Each row below holds a small network's activations on one input, seen along a few directions.
Each table varies a few parts of the input and shows all the possible inputs, shuffled.
A made-up example of a description, with smaller parts first: values(3) and (point or line(11) or (line(4) and ring(8))).
Shared parts are said once, and a part with two or three values counts as separate values.

Other details of the inputs shift rows strongly along two fixed directions, in all tables alike. That doesn't count.

Rows:
r1: [  4 -10   5 -53  -6  -8   1  13   6   6 -33]
r2: [  6   6  13 -53   3 -32 -21  -5   7  -7 -33]
r3: [ -2  -7 -10   8   5   4   3  -4   2 -10  -9]
r4: [  5  12  -4  21 -31  -5  14  -5 -17 -20  -1]
r5: [-20  13   7   0  30   7  -5   6 -15   5  34]
r6: [ -7   9  -5  22 -50  -1   2 -26 -14 -13   2]
r7: [-14  -2 -11   2  26   0  -2  -2   5  16  22]
r8: [-8  2 -2  7 23  5 -8 17 -3 35 25]
r9: [ -2  -3   3  13  23  13 -10  21  -4  18   9]
r10: [  8   7 -24  29 -44  11   5   6   6 -10  -7]
r11: [  8 -20   5 -38  10  -8  -4 -13  -1  -3 -31]
r12: [  1  -1 -25  20 -24   4   6 -13   7 -18  -6]
r13: [ 20   2 -15  26 -37  13  -1  -4  -2   1  -7]
r14: [ 1 -5 13 10 28  3 -5  5  3 16 27]
r15: [ 22   1  -3  37 -34  12   9 -12   5 -19  -2]
r16: [-14   2  -2  21  32  14  -8  31  -1  20  23]
r17: [ 12  -5 -16  27 -18  10   3 -19   0 -15 -11]
r18: [  4 -15  18 -49   2 -13   8   9  14 -15 -29]
r19: [-9 -2 12 16 34  6  1 18  6  6 25]
r20: [-27   9   9   2  24   2  -8   3 -15  13  36]
r21: [  5 -18   4 -51   6 -14   3 -14   1   2 -33]
r22: [-19  10  11   4  29  -3   4  14 -18   5  25]
r23: [ 11 -14  19 -43   0 -13   7  -5   6   2 -21]
r24: [ 10  27  -2  27 -24  -5  -5 -18  11 -13 -12]
r25: [ 5  0  2 -2 -8 -1 10 -3 12  1  8]
Description of these inputs: values(2) or line(5) or (values(3) and ring(6)).
Question: What sort of input is r18?
Answer: values(3) and ring(6)

Rows:
r26: [-16 -15   4 -10  55   6  -8  23   0  28  19]
r27: [  8  13  -8  20 -17  -4  -2 -17   5 -11  -1]
r28: [  3   0 -13   9 -16  -1   2 -21   0  -2   3]
r29: [  0  -8  19 -37  -1  -8   9   3  -5  -9 -15]
r30: [ 12   6 -11  12 -28   7  -3  12   6  12  -5]
r31: [ -4  -9   7 -31  -3  -4   7   1 -13 -10 -18]
r32: [  7  17 -13  12 -34  -3  -7  -5   2  10   2]
r33: [ -7  -6   7 -27   1  -3   2   2 -14 -11 -20]
r34: [ -2  12  -5  18 -22   2   5   1  -5 -17   0]
r35: [  0   1   4 -28   2 -15  -6  -8   6  -9 -24]
r36: [ -1   8 -14  13 -14  -3  -5 -15   2  -8  -4]
r37: [  3  -9   5 -33  -2 -11   1 -16   3  -1 -16]
r38: [-14   9 -14  32  19   5 -12  -9  -4  13  29]
r39: [ 15  -1  -2  20 -13   6   4   0   9  -7  -6]
r40: [-8 -8 -8 24 30 14 -2 13  2 24 33]
r41: [-13   6 -15  29  17   5  -8  -9  -4  16  35]
r42: [  6 -11   5 -28   7  -4  -1  11   9  -6 -31]
r43: [ -1   2  -9  21 -24   8  11  -6 -11  -8  12]
r44: [-12  12   9 -10   5  -1  -8  24  -9  21  14]
r45: [-14   1  26 -18  34  -7  -2  16  -7   4  10]
r46: [  0   7  10  -4  -7  -4   5   3  -6 -15  -8]
r47: [-7  6 -1 18 17  0 -5 -9  4 15 33]
r48: [  0  -1  18 -15   0  -5   6   2  -6 -10  -4]
r49: [ 14 -14  12 -22   4  -2   3   5  10  -4 -21]
r50: [ -5   8  -7  13 -19   3   5   1  -9 -15  -2]
r51: [  7   2   7  -6  -5  -9  -2 -17   6  -6  -4]
r52: [ -4  -6  10 -21  -2  -2   9   2  -8  -4  -3]
r53: [  7  -3 -19  28 -14  14   1  -3   0  -4  -4]
r54: [  8 -16   2 -15   4   4   5   4   7   5 -11]
r55: [ 14   1  -6  20 -11   6   3   2   9  -8  -8]
r56: [ 15  -4 -10  26 -18  12   8  -3  10  -1   6]
r57: [  5  -7  -8  -2  -2   4  -1   7   6  -5 -18]
r58: [-17   4  18  -7  56 -10 -15   6   3  21  26]
Question: Describe the family of inputs behind these rows.
Answer: values(3) and (point or ring(10))
Question: The inputs of r46 and r55 match in every part but the values(3) part. If r50 is changed in the same way as r46 into r55, which row does it become?
Answer: r57
Question: Change only the ring(10) part in r58. List by row number the other rows that result.
Answer: r27, r28, r35, r36, r37, r38, r41, r47, r51
Question: Change only the values(3) part in r35. List by row number the other rows that result.
Answer: r34, r42

Rows:
r59: [ 25 -13  25 -36 -22 -13  18  -8   1 -37 -46]
r60: [  6  17   5  19 -13   3   2  17   0  16  20]
r61: [-15   3 -10  27   1  15  11   5 -18  -8  29]
r62: [ 12 -22  -5 -24  -5  -1   1  -3  19  13 -15]
r63: [ 10   2  -5 -31 -46  -7   2   5  -7 -13 -52]
r64: [-25  10   4 -35  29 -26 -16 -36 -11  12  17]
r65: [ 13 -26  -3 -27   0  -2   6 -11  22   2 -22]
r66: [  3   5 -15  43 -27   9   9 -13 -11 -30  -5]
r67: [ 12  -1  -7  -8  -4  -5  -8  -4  26  -8 -27]
r68: [  9  -2   8   1   2  -1  -1  -8   7 -22 -22]
r69: [  9  -8   7 -48  10 -13 -15  10  23   5 -40]
r70: [ -8  10   6  10  40   5 -29  29   4  39  25]
r71: [ -3  20 -21  39 -49  11   7   5 -16 -12   3]
r72: [  3   1  22 -54 -28 -14   7  10  -7 -33 -51]
r73: [ 30   8 -16  54 -32  10  11 -21  17 -13   5]
r74: [  6 -18  11   3  -3   6  15  -9  -5 -15  -1]
r75: [-10  -8  -8 -23  35  -7 -17  17  12  23 -10]
r76: [ 12   6 -11  28   1   2  -5   7  22  20  23]
r77: [ 15 -13 -19 -25 -26  -9   0 -13  17 -21 -58]
r78: [-24   0  12  19  27  12   7  21 -13  18  53]
r79: [-14  18   7  28   6   6   1  15  -7 -12  24]
r80: [ 28 -16   6 -47 -15 -17   6  -8  27 -13 -51]
r81: [  4  -3 -34  31  -6  13  -5  -3  11  18  17]
r82: [  4  -1   2   4 -38   9  17   3  -9  -3   4]
r83: [  7 -24 -13 -40   8  -4   0  -6  15  -1 -35]
r84: [ -3  15 -20  49 -41  11  13  -5 -15 -31   6]
r85: [-27  -9  21  -1  49   7   7  20 -11  15  45]
r86: [ 25  -2 -22  41 -53  18   3 -12   3  10   8]
r87: [ -6  34  -4  11 -24 -23 -16 -47  -1 -11  10]
r88: [ -1 -32  21 -44  53  -3   0   0  12  15 -10]
r89: [ 19  -8  19 -44   5 -11  -9  16   8  19 -25]
r90: [-21 -10   4  14  52  11   0  10 -16   8  34]
r91: [-10  -1  23  -8  36  -3  -6  12  -3 -10   0]
r92: [ -2 -12 -14  14  31  12  -1  -7   4   9  11]
r93: [ -3 -29  23 -29  46  -1   4  -1   3   7  -1]
r94: [ -2   3 -14  12 -38  11  17  -1 -19 -20   0]
r95: [-24  29 -12  18   6 -21 -19 -39 -11   5  31]
r96: [-18   0  -3  34  51   7 -10   6  -4  10  29]
r97: [ -5  20   5  39 -10   6  12  16  -9   0  40]
r98: [-4 -3 19 17 57  1 -2 10  6 16 34]
r99: [  8   8 -25  25 -49  15   8  -2 -11   0  -1]
r100: [-18  22   8  20  28   7 -18  33  -2  30  35]
r101: [-12   9 -13  22 -11  15   6  13 -19   8  26]
r102: [-2 17 11 14 -7  2  7 21 -6  9 25]
r103: [ -4  -9  19 -31  56  -7 -14   9  15   7 -16]
r104: [ -2   2 -20  40  16  10  -5  -8   6   1   8]
r105: [ -3  22  11 -18  -5 -31  -9 -40   0  -1  11]
r106: [  3  28  -8  39 -50  10   4   7  -6 -14   6]
r107: [ 10 -13 -15  18 -10  11  10 -20  -4 -18  -9]
r108: [ 11   2  -8  20 -46  12  11  -2  -3   6   7]
r109: [-29  -5  22 -54  38 -12  -3  32 -19   1 -14]
r110: [-22   3  20 -44  32 -29 -13 -34  -5  16  19]
r111: [-10  -3  34 -36  33 -11   8  23  -6  -3   5]
r112: [ 22  -4 -16 -15 -47  -2  -7  -4  -1  -6 -51]
r113: [ 24 -16 -14 -34 -41   2  -1  -7  -4  -2 -49]
Question: Describe the family of inputs behind these rows.
Answer: ring(5) and (point or ring(10))
Question: The inputs of r82 and r71 match in every part but the ring(5) part. If r93 is changed in the same way as r82 into r71, which row does it become?
Answer: r96
Question: Start at r79 and move only the ring(10) part, one step at a time. The first step leads to r91. Which rows follow, in order?
Answer: r68, r103, r67, r69, r70, r100, r106, r72
Question: Start at r111 and move only the ring(5) part, one step at a time. The first step leads to r85. Which rows follow, in order?
Answer: r61, r84, r79
Question: List by row number the other rows that have the ring(5) part in common with r83.
Answer: r61, r64, r81, r90, r92, r94, r99, r101, r107, r113

Rows:
r114: [  3  -3 -11  48  35  14  -7  24   8  26  32]
r115: [ 11   6 -17  39 -34  12  12 -14  -5 -22   4]
r116: [-13   3  -1  -3  12  -2  -2   4 -11  13  17]
r117: [ 25 -28   7 -35  -9  -6   3   9  13  -1 -50]
r118: [  7  -2 -11  18 -38   5   9 -17  -6 -18  -7]
r119: [-6  3  7 11 33  3 -7  6  2  8 23]
r120: [  6  -2  11 -22   6  -6  -1   1   5  -9 -16]
r121: [ 12   2  -2  -3 -38  -1  13  -4   2 -22 -25]
r122: [-1 -5 -7  2 15 18 -8 23  2 25  8]
r123: [ 13  10 -15  46 -34  11   7 -22   2 -15   5]
r124: [  7 -10  13 -40 -22 -10   8   2   2 -16 -34]
r125: [-11   2   3   2  17  -2 -10  -4  -4  11  14]
r126: [  5  12 -19  32 -37   4   5 -12  -8 -19  -1]
r127: [  6  -9  14 -23   2  -6  -1  -5   6  -4 -14]
r128: [-13   3   6  18  25   7   2  15   0  10  28]
r129: [ -8  -6  16 -44  18 -17 -11   0  -2   5 -18]
r130: [ -4 -16  21 -48  27  -7   4  11  -3   7  -8]
r131: [ 14  -3 -36  30 -34  10   7 -22  17  -3   2]
r132: [-10  -4  -6  18  25  21 -14  27   2  28  21]
r133: [-13  11   4  28  25   4 -10  10   5  21  42]
r134: [-5 -7  5  3  6  4  3  0 -5  0 10]
r135: [  3   5  -5   5 -16  -2   0 -16  -2 -10 -13]
r136: [-22   7  -3  25  23   3  -8   9 -10  17  39]
r137: [ -1   1   6 -26   6 -13  -8  -4  -3  -6 -19]
r138: [  7  -3  15 -41   3 -13  -2   3   6 -11 -31]
r139: [  9  -6  -5 -10 -28   0  11 -14  -8 -13 -17]
r140: [ 13  -2 -10   2 -37   1  11 -16  -6 -29 -26]
r141: [-11  13  -8  24   6   2  -3   8  -7   2  23]
r142: [ -8   2  -3   5   8   1  -1   1 -10  -4   6]
r143: [  8   8 -14  39 -31  12  13  -5  -1  -3  22]
r144: [ 12  10  -7  -2 -31  -8   0 -13   1 -19 -23]
r145: [ 16  -3  -3  -1 -33   2  13  -9   0 -27 -23]
r146: [ -3  -7   3 -29  -2  -5   3  -4 -10  -1 -13]
r147: [-5  9  4 -1 12 -4 -6  4  1 16 18]
r148: [ -6  -5  20 -28  32  -8  -4   9   6   6  -5]
r149: [ 14   4  -9  20 -36   6  12  -6   1 -23  -8]
r150: [ 11   4   1 -21 -32 -13   3 -13   2 -19 -38]
r151: [ -8  -6  16 -45  35 -14 -10   3  -4   2 -18]
r152: [  1  -5   8 -21   7  -7  -2  -8   0  -6 -20]
r153: [ 4 -7 -9 36 32 13 -5 22  9 37 34]
r154: [-18   9   5  14  25   2  -3  17  -3  13  26]
r155: [ 7 -7 -8 36 20 11 -2 19 11 21 14]
r156: [-11  -5  11 -11  31  -4 -10   0  -2  12  11]
r157: [  2  -7   1 -14 -14  -2   9  -9  -5 -17 -25]
r158: [-11   0  13 -17  31  -3  -2  21  -1   5   8]
r159: [ -9  -9  24 -34  39  -9  -9  12   5  14   3]
r160: [ 11   8   0  -4 -32  -7   3 -10   6 -16 -25]
r161: [ 17   4  -5   9 -34   2   8 -14   5  -9  -6]
r162: [ -5  -8 -15   1  28   2  -6   3  15   8   6]
r163: [-13   6  -1  10  26   1  -9  -2  -6  22  30]
r164: [-7 19 -6 50  7  9 -4  4  5 11 39]
r165: [  0  -4   0 -16 -16  -4   6  -8  -7 -15 -25]
r166: [ -7 -18  -5 -22  28  -3  -7   2  17  13  -4]
r167: [-2  9 -4  9 -8 -4 -4 -9 -1 -3 -3]
r168: [ 13  -5  -5   3 -38   3  16 -15  -2 -26 -26]
r169: [  3  15 -13  61 -10  14   2 -10   5   0  34]
r170: [  1  -8  14 -43 -13 -12   3   4  -1 -10 -30]
r171: [-7  2  5  9 33  2 -7  3 -1  8 21]
r172: [ 15   1 -22  27 -37  22   2   5   5  -6 -18]
r173: [-8  6 -2 -1  1 -3  1  5 -8  9 13]
r174: [  8   6  -6  28 -11   8   3 -11   3   4  21]
r175: [ 12   5 -11  26 -25   7   6 -20   0  -4   9]
r176: [  0  -2   8 -29  -6  -7   5   6  -3   1 -11]
r177: [-11 -11  17 -17  31  -1  -1  13  -2   9  12]
r178: [ -5  -4  13 -29  15  -5   3  14  -2   9   2]
r179: [-7 15 -7 21  5 -1 -7 -2 -3 16 29]
r180: [-11   2  -3  29  23  12   2   5  -8  18  44]
r181: [ -7   3  12 -14  27  -4  -6  10   3  19  17]
r182: [ -5 -15  22 -44  26  -7   5  11   0  -3 -20]
r183: [ -7   2  16 -31  29 -12 -10  12   2   5  -6]
r184: [  2  15 -18  54  -8  11  -3 -13  -3  -4  27]
r185: [  9  -2 -14  12 -10  18  -5  15   3   0 -12]
r186: [-14 -18   1 -33  52  -6  -8  10  17  18  -5]
r187: [ 14   3 -10   8 -32   1   5 -23  -2  -9  -9]
r188: [-14  -9   9 -23  17  -5  -4   4  -9   4  -2]
r189: [ 14 -10   7 -24 -35  -4  12  -6   2 -22 -32]
r190: [  9  -3  12 -39 -21 -15  -1  -6   5 -12 -36]
r191: [ -1  14 -11  33 -15   6   3   4  -3  -7  16]
r192: [ -6  11 -11  30 -19   3   1  -1  -6  -1  19]
r193: [ -5   6  -7  11 -14  -1   3  -4  -7  -8  -2]
r194: [ -7   1   7 -26  17 -11  -9  -2  -5  13  -1]
r195: [-17  -3  16 -37  31 -12  -4  16  -5   7  -8]
r196: [ 15  -6   0  -4 -30  -2   5 -20   3 -17 -21]
r197: [  4  13 -10  24 -31  -2  -3 -13   1  -5   4]
Question: The inputs of r117 and r114 match in every part but one. If r190 is changed in the same way as r117 into r114, which row does it become?
Answer: r183
Question: The inputs of r116 and r136 match in every part but one. If r122 is changed in the same way as r116 into r136, which row does it become?
Answer: r132
Question: Describe the family of inputs behind these rows.
Answer: line(4) and (values(3) or (values(2) and ring(9)))
Question: Change only the values(3) part in r131. List by row number the other rows that result.
Answer: r122, r153
Question: Change only the line(4) part in r171. List by row number the other rows that result.
Answer: r123, r175, r196

Rows:
r198: [ -7  -8  14 -27  16  -7   3   1  -5  -9 -13]
r199: [-12   6   1   9  26   8  -8  22  -2  19  23]
r200: [ 14  -4  -8  10 -26   3   4 -13   9  -6  -7]
r201: [  0   0   4 -11  -1  -1  -2  10   0  -6 -15]
r202: [-10   7   3  11  19   7  -6  18  -1  21  26]
r203: [ -4 -12   5 -31   8  -3   2   6  -9  -1 -16]
r204: [  9   1 -19  28 -19   9   1  -9   6  -8  -2]
r205: [ 10   4   4  -2 -23  -4   5  -3   3 -19 -23]
r206: [-14   3   8   9  34   2  -1   5  -7  10  33]
r207: [ -3 -11  14 -32   6  -8   4   0  -5  -2 -10]
r208: [  4   8 -17  53  -4   9   1  -9   6   0  23]
r209: [-21  -4   6  -1  39   4  -6  14  -7  11  20]
r210: [-11   2   7 -37  15 -18  -6   1  -2   5  -9]
r211: [ 12  -6 -13  -1 -16   4   2  -5   5  -4 -18]
r212: [  9  17  -7  43 -23   5   4  -5   0  -6  18]
r213: [  7   8  -6  -8 -29 -10  -6 -26  -2 -11 -19]
r214: [  9  -5   5 -13   2  -5   1  -8   9  -5 -12]
r215: [  0  -5   0  -8 -14   2   7  -3  -6  -2  -6]
r216: [ 5 -5 -6  2 -5  4  1 -2  7  9 -1]
r217: [ 3  4  6  5 -6 -2  0  6  1  3  6]
Question: Describe the family of inputs behind these rows.
Answer: values(2) or (values(3) and ring(6))
Question: Change only the values(3) part in r215. List by row number the other rows that result.
Answer: r202, r216

Rows:
r218: [ 9  0  3 27  0  9  6  3  7 -7 10]
r219: [  8  -5   4 -39 -21 -13   5 -19  -9 -22 -34]
r220: [ -8  -3 -10   8  26   5 -10   7   3  24  21]
r221: [  4   6 -16  51 -13  20   5   0  -2 -10  16]
r222: [ 12 -10  -7 -11 -31   6  19  -5  -1 -24 -29]
r223: [  5  10  13 -40 -34 -16  -1  -1 -10 -19 -30]
r224: [ -7   1  21 -22  25 -14  -5  -6   3   1   1]
r225: [-10 -11  10 -38  47  -7 -15  13   7  22 -11]
r226: [-12   8  -7  22  -3   4   4 -14 -12   6  28]
r227: [  4  -6   3 -17  25  -7  -9   4  10  15  -9]
r228: [ -4  -2   4 -23 -13 -14   2 -16  -2 -20 -24]
r229: [-10  -1  22 -25  26  -2  -4  37 -10  11   2]
r230: [ 17  -4  -8  21 -31   5  13  -6   4 -23 -16]
r231: [  4   6 -11  32   2   5  -5  -3  20  10  22]
r232: [-12 -11   2 -19  38   1 -10  11   0  32  14]
r233: [ -3  19 -10  28 -12   7 -11  16   2  20  25]
r234: [-6 -7 -7 31  0 16  8  7 -9  6 23]
r235: [  9  11  -5  13 -31  -6   9 -26   0 -21 -11]
Question: The inputs of r231 and r218 match in every part but one. If r227 is changed in the same way as r231 into r218, which row does it become?
Answer: r230
Question: Describe the family of inputs behind these rows.
Answer: values(3) and (point or line(5))
Question: Change only the line(5) part in r219. List by row number the other rows that result.
Answer: r224, r226, r228, r235
